Read these off the table that follows.
1) Find the last entry, reading row by row.
2) Find the entry in the top-right corner.
3) Find the top entry of the column that holds the smallest entry.
4) Find the 3rd entry on the diagonal from the top-right corner.
5) Find the second entry on the diagonal from the top-right corner.
6) Find the fifth entry from the end, reading row by row.
7) Find the bottom-left entry.
8) Find the fifth entry, reading row by row.
[[-25  16   5 -10 -19  20 -36   2 -45  30  10]
 [-33 -10 -12  15  16  27 -36 -25 -34  15  34]
 [ 18  11 -49  10  13  18  10  21 -51  18 -10]
 [-11 -20  10 -10  36  21 -32  32 -34   9 -10]
 [-13   9   5  44  46  14  -2  17 -43 -22 -21]
 [ 19  -6 -24  -4 -20  15  56 -58  52  13  -2]
 [  1 -33   9   3 -30 -21   3 -22  56  18   1]
 [ 12  -3  20  18  27 -28  23  15  15 -13  11]
 [-25  21  -8  -8  34   5  11  13 -30  21  29]
 [-29  15 -30  -3  39   2   7  11 -39  21  15]]
1) 15
2) 10
3) 2
4) -51
5) 15
6) 7
7) -29
8) -19

Read these off the row that follows.
1) Read off the entry just right of 153.124.
2) Read off the entry just right of 185.739.
3) Read off the entry just right of 153.271.
4) Read off the entry just right of -117.766.
array([ 167.791,  179.283,  190.603,  185.739,  130.828,  170.428,
        153.124,  153.271,  108.271,  176.259,  101.628,  219.432,
       -117.766,  174.330,  103.302])
1) 153.271
2) 130.828
3) 108.271
4) 174.330

array([-0.09, -0.04, -0.06, -0.13,  0.18, -0.10, -0.07])
Report the 1st entry from the left.
A: -0.09
Report the entry just right of the largest entry.
A: -0.10
The maximum -> 0.18
Report the entry just right of -0.09.
A: -0.04
Report the 1st entry from the right.
A: -0.07
The third largest entry -> -0.06
